These are the activations of a small network on made-up records, seen along a few directions, one row for each record.
Each row is followed by the record's values for the fields RAZA, KOD, GUD, MEZAN, BINO, TOV.
Not every record has every field; a missing one is written absent.
The largest differences between rows may come from other fields.
(in the rows, 500 means zero)
Strong random noise was added to every row along 3 fixed directions; ignore it. To show where, here is one row again and again, with new noise each time:
[363 597 533 717 688 603 488 588 641 372 331 450 538 516 361 504 351 431
 529 600 366 521 544 508 407]
[365 611 644 620 702 598 465 659 391 495 385 412 473 341 437 590 423 513
 574 638 311 581 500 576 353]
[530 531 551 589 576 588 470 454 434 369 404 484 477 369 556 528 609 481
 425 382 520 540 322 523 325]
[443 581 572 618 633 605 470 573 475 424 391 457 497 399 486 529 475 477
 518 511 403 550 440 551 383]
[292 543 537 857 780 531 516 435 702 237 226 428 515 561 199 573 384 415
 385 665 456 488 538 375 216]

[514 556 531 427 561 586 481 521 439 472 586 448 496 477 540 458 499 471
 582 482 421 452 478 644 531]
RAZA=funuk KOD=rin GUD=absent MEZAN=seno BINO=absent TOV=tati
[535 438 735 487 499 623 290 567  69 673 550 418 481 228 625 567 599 600
 683 538 281 541 499 606 506]
RAZA=funuk KOD=bul GUD=absent MEZAN=seno BINO=absent TOV=nusit
[368 693 526 361 688 603 409 880 342 581 569 403 530 402 463 456 275 552
 691 568 259 557 680 739 478]
RAZA=funuk KOD=rin GUD=soge MEZAN=seno BINO=absent TOV=nit
[458 479 342 686 402 522 553 296 886 346 439 543 655 732 324 347 377 365
 494 456 583 457 600 365 699]
RAZA=rav KOD=bul GUD=absent MEZAN=seno BINO=absent TOV=nit
[497 491 593 475 440 547 461 584 466 669 560 515 544 371 514 594 524 576
 662 586 365 546 594 579 570]
RAZA=funuk KOD=rin GUD=soge MEZAN=seno BINO=absent TOV=nusit
[477 494 363 532 543 264 604 288 574 302 468 491 447 530 334 531 604 499
 173 534 699 504 356 353 265]
RAZA=rav KOD=bul GUD=absent MEZAN=seno BINO=absent TOV=movaz
[458 575 428 539 482 294 582 438 612 367 436 562 505 396 323 605 507 507
 319 637 647 400 411 272 361]
RAZA=funuk KOD=bul GUD=bem MEZAN=vuvi BINO=bugol TOV=movaz
[478 447 550 629 534 604 439 592 470 546 541 449 576 491 506 438 466 419
 611 496 474 440 519 479 627]
RAZA=rav KOD=bul GUD=absent MEZAN=vuvi BINO=suru TOV=tati
[714 576 482 147 366 552 521 754 301 779 711 691 387 416 893 559 527 539
 653 294 542 664 375 754 742]
RAZA=rav KOD=rin GUD=absent MEZAN=seno BINO=absent TOV=lun
[444 414 609 668 613 473 435 329 328 489 427 394 486 390 342 598 596 479
 457 614 502 485 490 374 281]
RAZA=rav KOD=bul GUD=absent MEZAN=seno BINO=absent TOV=tati
[517 484 549 610 585 667 429 739 518 640 465 574 576 649 598 657 384 472
 682 646 398 572 655 605 622]
RAZA=rav KOD=rin GUD=absent MEZAN=seno BINO=absent TOV=nusit
[653 508 393 471 299 497 614 373 663 588 554 575 541 511 587 475 617 531
 460 461 494 445 550 377 752]
RAZA=rav KOD=rin GUD=dafas MEZAN=seno BINO=absent TOV=movaz
[502 588 450 399 265 354 619 315 638 493 648 376 375 429 355 372 541 539
 327 420 617 412 401 399 583]
RAZA=rav KOD=bul GUD=bem MEZAN=vuvi BINO=suru TOV=lun
[642 378 431 580 369 454 470 209 571 372 499 571 473 518 476 516 656 465
 283 422 664 472 361 336 445]
RAZA=rav KOD=bul GUD=absent MEZAN=seno BINO=absent TOV=nusit
[482 585 599 405 470 540 529 542 443 710 621 459 474 515 422 566 460 542
 594 595 372 478 488 485 535]
RAZA=rav KOD=rin GUD=bem MEZAN=seno BINO=absent TOV=tati
[556 289 508 515 558 486 492  59 521 186 417 627 491 537 469 449 750 542
 155 406 897 356 352 254 166]
RAZA=funuk KOD=bul GUD=dafas MEZAN=vuvi BINO=bugol TOV=tez
[637 513 328 395 237 444 524 353 593 466 613 543 553 482 528 417 627 580
 485 421 610 402 435 381 719]
RAZA=funuk KOD=bul GUD=bem MEZAN=seno BINO=absent TOV=movaz
[548 686 439 258 385 555 462 835 391 763 711 513 547 430 694 321 337 480
 772 428 298 607 593 754 824]
RAZA=rav KOD=bul GUD=absent MEZAN=seno BINO=absent TOV=nit
[532 528 410 424 398 446 578 540 439 620 559 517 462 464 593 468 507 529
 509 511 544 525 414 582 556]
RAZA=rav KOD=bul GUD=absent MEZAN=seno BINO=absent TOV=movaz
[506 529 469 501 456 432 510 414 455 476 541 447 500 448 426 521 556 569
 486 642 469 488 505 394 559]
RAZA=funuk KOD=bul GUD=absent MEZAN=seno BINO=absent TOV=movaz
[466 612 386 365 392 325 585 410 660 503 610 524 406 468 386 508 499 513
 397 464 565 426 455 476 500]
RAZA=funuk KOD=rin GUD=bem MEZAN=seno BINO=absent TOV=lun
[376 532 566 539 644 373 453 475 441 519 433 399 440 426 447 587 478 479
 446 659 523 551 455 445 232]
RAZA=rav KOD=bul GUD=absent MEZAN=vuvi BINO=bugol TOV=tati
[229 596 448 461 695 399 516 526 635 297 486 308 428 525 314 341 352 477
 417 497 395 524 520 551 388]
RAZA=funuk KOD=rin GUD=absent MEZAN=vuvi BINO=suru TOV=lun
[350 557 538 363 393 454 670 467 407 468 621 436 440 421 412 557 560 581
 411 539 401 482 411 413 443]
RAZA=funuk KOD=rin GUD=soge MEZAN=vuvi BINO=suru TOV=lun
[644 432 424 584 379 614 547 628 682 552 407 699 585 810 686 499 418 419
 639 430 622 503 605 586 762]
RAZA=rav KOD=rin GUD=absent MEZAN=seno BINO=absent TOV=sina
[213 622 681 467 589 315 668 553 275 671 546 386 438 299 334 692 433 701
 437 865 326 505 581 535 318]
RAZA=funuk KOD=rin GUD=dafas MEZAN=seno BINO=absent TOV=tez
[507 527 566 422 376 571 488 517 366 664 600 462 560 362 563 487 503 534
 682 514 404 596 520 563 717]
RAZA=rav KOD=bul GUD=absent MEZAN=seno BINO=absent TOV=nit
[736 358 527 643 402 646 339 354 502 362 369 609 564 642 551 405 613 415
 549 319 548 440 531 347 604]
RAZA=funuk KOD=bul GUD=absent MEZAN=seno BINO=absent TOV=sina
[508 492 433 501 624 405 588 504 650 427 454 614 431 676 437 673 449 446
 346 557 667 586 464 457 407]
RAZA=rav KOD=rin GUD=absent MEZAN=seno BINO=absent TOV=lun
[548 403 511 573 408 534 533 297 406 501 486 435 507 429 413 475 684 507
 445 579 506 495 420 400 444]
RAZA=rav KOD=bul GUD=absent MEZAN=seno BINO=absent TOV=movaz
[722 395 328 482 269 571 487 272 582 374 503 555 538 498 593 363 669 538
 394 239 665 433 373 402 566]
RAZA=funuk KOD=bul GUD=soge MEZAN=seno BINO=absent TOV=movaz
[507 311 595 706 532 674 476 573 445 527 434 585 526 605 614 753 585 449
 617 619 480 548 573 404 458]
RAZA=rav KOD=rin GUD=absent MEZAN=vuvi BINO=suru TOV=nusit
[461 525 526 647 439 475 533 373 713 401 501 389 521 560 328 310 449 413
 469 498 530 497 633 425 599]
RAZA=rav KOD=bul GUD=absent MEZAN=vuvi BINO=suru TOV=nit
[510 504 550 500 501 525 426 534 341 631 552 448 513 391 526 490 496 473
 601 529 422 510 518 546 525]
RAZA=rav KOD=bul GUD=absent MEZAN=seno BINO=absent TOV=tati
[541 388 629 549 498 550 442 546 380 635 492 574 494 385 470 692 613 605
 573 543 533 577 466 510 373]
RAZA=rav KOD=rin GUD=bem MEZAN=seno BINO=absent TOV=nusit
[522 577 393 368 449 448 557 660 500 621 589 505 497 512 568 407 423 495
 511 547 454 556 452 646 578]
RAZA=rav KOD=bul GUD=absent MEZAN=seno BINO=absent TOV=movaz
[400 473 614 640 688 342 481 361 252 443 422 428 413 360 330 694 610 566
 393 619 570 545 476 341 180]
RAZA=rav KOD=bul GUD=absent MEZAN=seno BINO=absent TOV=nit
[556 471 412 406 245 539 479 408 475 484 647 470 578 413 596 385 705 484
 550 327 542 441 460 361 613]
RAZA=rav KOD=bul GUD=bem MEZAN=vuvi BINO=suru TOV=nit
[538 514 402 368 518 637 448 647 435 360 591 543 537 480 672 389 553 452
 510 215 534 498 442 574 390]
RAZA=funuk KOD=rin GUD=soge MEZAN=vuvi BINO=suru TOV=nit
[489 558 393 449 437 429 564 510 508 533 567 494 510 485 484 471 492 546
 491 560 503 527 474 489 613]
RAZA=rav KOD=bul GUD=absent MEZAN=seno BINO=absent TOV=movaz

Here are new rows. What are their fields?
[368 540 571 550 621 486 408 511 472 545 451 407 518 463 417 471 458 460
 520 660 447 518 544 454 396]
RAZA=rav KOD=bul GUD=absent MEZAN=vuvi BINO=bugol TOV=tati
[496 494 416 555 302 512 530 399 687 583 538 499 559 528 388 479 468 548
 535 544 477 453 532 381 715]
RAZA=rav KOD=bul GUD=bem MEZAN=seno BINO=absent TOV=nusit
[469 574 398 539 542 512 443 642 690 540 523 476 596 636 435 346 255 355
 603 542 370 482 632 580 635]
RAZA=rav KOD=bul GUD=absent MEZAN=seno BINO=absent TOV=tati
[540 471 635 424 375 544 415 566 261 681 642 433 387 310 672 570 611 636
 610 585 387 619 471 493 582]
RAZA=rav KOD=bul GUD=absent MEZAN=vuvi BINO=suru TOV=nusit
[436 401 528 775 564 556 364 389 592 381 364 489 564 591 357 453 415 436
 530 529 427 407 619 416 476]
RAZA=funuk KOD=bul GUD=absent MEZAN=seno BINO=absent TOV=nusit
[402 389 541 748 574 511 498 389 700 457 383 518 587 556 261 603 494 512
 522 635 477 475 626 366 429]
RAZA=funuk KOD=rin GUD=soge MEZAN=seno BINO=absent TOV=nusit
[553 490 494 445 401 478 496 550 552 622 575 591 536 441 581 571 531 552
 558 475 505 536 523 579 564]
RAZA=funuk KOD=rin GUD=soge MEZAN=seno BINO=absent TOV=nusit
[485 569 522 477 417 426 523 393 372 535 518 401 431 286 469 472 532 617
 472 558 383 426 550 431 530]
RAZA=funuk KOD=bul GUD=dafas MEZAN=seno BINO=absent TOV=movaz
[571 385 453 625 638 507 464 499 561 410 393 649 505 701 592 688 556 440
 341 438 705 548 419 511 305]
RAZA=rav KOD=rin GUD=absent MEZAN=seno BINO=absent TOV=nusit
[456 609 422 482 569 549 522 534 625 402 546 473 522 594 477 335 358 423
 560 437 446 416 521 655 564]
RAZA=funuk KOD=rin GUD=absent MEZAN=seno BINO=absent TOV=tati
[461 442 477 662 391 526 534 215 653 385 453 472 605 550 298 452 528 412
 464 547 546 482 569 321 577]
RAZA=rav KOD=bul GUD=absent MEZAN=seno BINO=absent TOV=nit
[391 515 525 620 678 484 512 490 483 417 417 505 424 510 410 653 480 532
 398 592 512 522 498 531 313]
RAZA=funuk KOD=rin GUD=absent MEZAN=seno BINO=absent TOV=nusit
[559 450 532 473 483 559 445 493 356 488 537 588 517 436 672 503 630 543
 487 287 549 547 364 658 460]
RAZA=funuk KOD=rin GUD=absent MEZAN=seno BINO=absent TOV=nusit
[570 410 656 657 450 654 367 460 452 511 500 545 605 529 488 552 511 541
 657 623 361 503 596 423 647]
RAZA=funuk KOD=bul GUD=absent MEZAN=seno BINO=absent TOV=nusit
[501 469 449 552 296 655 501 515 550 522 606 459 627 556 550 387 517 407
 737 526 357 513 646 384 763]
RAZA=rav KOD=bul GUD=absent MEZAN=vuvi BINO=suru TOV=nit
[510 618 528 416 381 535 596 732 593 758 616 483 466 467 553 413 406 536
 624 630 275 483 752 538 868]
RAZA=rav KOD=rin GUD=dafas MEZAN=vuvi BINO=suru TOV=movaz
[493 568 633 598 414 668 381 637 610 597 492 493 642 554 558 469 314 522
 834 720 247 547 676 484 793]
RAZA=funuk KOD=bul GUD=absent MEZAN=vuvi BINO=bugol TOV=nusit
[145 583 509 808 868 444 550 635 704 407 296 467 451 675 155 677 171 498
 490 855 379 505 747 498 312]
RAZA=funuk KOD=rin GUD=absent MEZAN=seno BINO=absent TOV=nusit
[568 425 421 469 368 606 484 368 571 523 511 571 557 572 590 291 659 488
 465 414 611 473 363 452 613]
RAZA=rav KOD=bul GUD=absent MEZAN=vuvi BINO=bugol TOV=movaz
[494 468 614 594 569 562 442 751 633 634 513 521 507 542 425 565 413 522
 585 612 466 591 639 561 502]
RAZA=rav KOD=rin GUD=bem MEZAN=vuvi BINO=suru TOV=nusit
